Each row below holds a small network's activations on one input, seen along a few directions.
Each table varies a few parts of the input and shows all the possible inputs, shuffled.
Descriptions start from the smaller parts, as in this example, which fits no table here: one of 5 places around a ring, together with either a single point or one of 9 places along a line or (one of 2 separate values, together with one of 6 places along a line).
Shared parts are said once, and a part with two or three values counts as separate values.
In the rows, 128 means zero.

Other details of the inputs vary at random and push rows far along two fixed directions, the same in every table; ignore that.

A family of inputs:
r1: [ 93  93 131 102 138 109 119 150  74 136  97]
r2: [118 132 145 112  88 123 127 131 127 118 116]
r3: [ 93 106 120 113 141 125 100 128 103 190 129]
r4: [146 161 141 158 104 106 134 123 138  80 133]
r5: [139 106 114 145 127 148 128 154 125 157 121]
r6: [132 112 140 108  91 151 128 130 104 150 124]
r7: [157 128 125 170 107 124 128 112 140  83 142]
r8: [120  82 118  48 153  99 147 122  86 169 154]
r9: [118 137  74 204 154  56 126  91 106  75 145]
r10: [ 64  88 117  96 147 110 126 130  58 129  92]
r11: [ 89  90 128  28 175  75 140 114  76 149 133]
r12: [124 132 171  95 112 173 122 139 137 139 110]
r13: [149 150 172 107  81 191 145 160 150 127 120]
r14: [134 123 157 114 100 139 120 143 124 117 122]
r15: [185 137 164 127  85 229 131 158 191 122 134]
r16: [173 130 144 141 107 198 133 166 160 131 110]
r17: [102 106 122 105 121 149 119 138 115 189 131]
r18: [ 86 108 104  38 215  94 134 113 100 193 129]
r19: [ 64  75  95 113 159 125 121 143  79 182 110]
r20: [123 163 103 184 142  51 113  96 134  50 135]
r21: [127 158  92 197 150  39 108  87 121  92 153]
r22: [117 142 133 111 118 172 117 151 135 165 125]
r23: [103 161 107 188 178  71 124 101 129  66 124]
r24: [128 173 107 120 208  32 152  89 144  85 167]
r25: [146 106 151 117  71 168 126 122 127 154 122]
r26: [205 162 161 178  91 179 157 147 183  59 119]
r27: [130 174 106 164 129 111 104 109 162 131 134]
r28: [114 107 128 117 113 148 116 125 125 186 121]
r29: [170 173 126 171 122 137 106 129 177 114 144]
r30: [183 159  84 152 174  65 164  89 160 103 182]
r31: [ 86 134 145 103 126 129 118 119 130 145 105]
r32: [ 95 107 115 127 151 155 133 150 118 152 110]
r33: [175 142 183 121  76 212 144 159 185  90 129]
r34: [131  99 133 122 110 174 129 140 132 159 122]
r35: [162 123 124 185 114 117 142 120 127  93 134]
Description of these inputs: one of 5 places around a ring, together with either a single point or one of 6 places along a line.
Question: Changing only the place on the ring of 5 turns r9 into r19. The same change can be made to r35. Which row results?
Answer: r5
Question: Which other rows agree with r32 in the place on the ring of 5? List them by row number.
Answer: r15, r16, r18, r22, r27, r29

A family of inputs:
r36: [145 156 114 163 142 113 130 117 149 113 140]
r37: [138 170  90 192 156  54 130  96 143  70 155]
r38: [125  90 152  84 111 170 136 150 112 150 111]
r39: [ 94 110 132  80 142 138 116 133 111 185 122]
r40: [159 151 137 192  72 170 126 126 165  83 120]
r41: [ 80 141 103 116 182  71 119 109 114 138 135]
r42: [175 134 139 136 108 166 141 135 162 116 134]
r43: [ 79  84 123  80 142 130 122 140  85 176 111]
r44: [149 112 167  78  95 177 144 149 128 128 115]
r45: [183 130 164 112  78 179 142 139 148 120 129]
r46: [187 153 129 171 111 151 139 127 169 100 142]
r47: [137 150 103 170 136  86 126 107 136 109 149]
r48: [ 92  89 132  93 138 135 122 140  88 163 111]
r49: [ 38 115  90 112 197  33 110 103  74 136 126]
r50: [115  99 143  92 117 149 124 137 109 158 119]
r51: [ 84 127 106 119 166  64 120 110  98 123 127]
r52: [163 145 133 138 122 143 138 127 158 107 141]
r53: [161 109 148 122  91 185 141 151 132 139 121]
r54: [143 116 141 105 109 167 126 139 138 159 129]
r55: [ 76 106 145 119 113 159  97 165 102 166  92]
r56: [137 152 114 161 140  85 130 112 128  92 136]
r57: [157 175 108 181 148  91 136 104 167  84 151]
Question: Describe the family of inputs behind these rows.
Answer: either one of 2 separate values or (one of 4 places along a line, together with one of 5 places along a line)
Question: Which other rows does r38 become when the place on the line of 5 takes its other values? List them by row number.
Answer: r42, r43, r51, r57
Question: Which other rows does r54 become when the place on the line of 4 takes its other values? List them by row number.
Answer: r42, r46, r52

A family of inputs:
r58: [149 156 119 187 148  56 136 107 122  51 136]
r59: [145  99 149  61 115 219 139 149 162 178 117]
r60: [116 175 115 164 148  74 137 110 146  41 131]
r61: [165 182 109 173 129  56 122  84 142  97 169]
r62: [134 159 145 150  89 168 133 138 166  85 119]
r63: [180 169 176  89 119 166 138 145 168 123 143]
r64: [105 103 135 115 127 184 111 173 121 185  98]
r65: [ 27 106 108 144 158  73  78 117  79 167 106]
r66: [112 117  99 144 133 133 124 123 122 169 127]
r67: [160 166  97 155 182  66 141  93 169  67 165]
r68: [ 70 131 117  64 189  33 120 103  74 167 142]
r69: [104 104 129  84 172 133 136 145 109 156 122]
r70: [179 100 143  82 117 148 164 122 138 124 144]
r71: [142  97 159 105 118 190 135 183 128 149 105]
r72: [169 164 162  94 104 191 129 149 181 156 125]
r73: [136 148 145 160  65 156 120 131 154  95 120]
r74: [140 114 152 118  61 153 133 135 118 101 112]
r75: [169 104 149 129 107 155 147 158 116 119 119]
r76: [142 152 148 123 101 145 109 126 153 162 140]
r77: [118 177  75 210 185  75 133  97 158 102 157]
r78: [169 112 162 148  68 177 128 134 126 106 118]
r79: [170 127  96 161 119 121 150 114 134 125 139]
r80: [179 157  96 175 146  95 166  97 138  80 150]
r81: [ 43  95 135  67 146  86 123 121  63 125 106]
r82: [103  89  84  94 154  82 127  93  93 157 144]
r83: [ 21  67 106 106 155 114  78 155  50 222 104]
r84: [159 113 126 119 102 171 129 121 162 154 138]
r85: [118 137 146 150 115 172 120 143 145 123 108]
r86: [ 94 123 142 121 150 134 123 129 113 109 109]
r87: [123  97 119 148 119 112 110 144  91 146 127]
Question: Changing only one part turns r61 into r76. The same change can be made to r87. Which row results?
Answer: r83
Question: Describe the family of inputs behind these rows.
Answer: one of 5 places around a ring, together with one of 6 places along a line
Question: Which other rows does r67 become when the place on the line of 6 takes its other values? List them by row number.
Answer: r60, r63, r69, r71, r86
Question: Which other rows does r70 become when the place on the ring of 5 takes its other values? List them by row number.
Answer: r59, r67, r82, r84
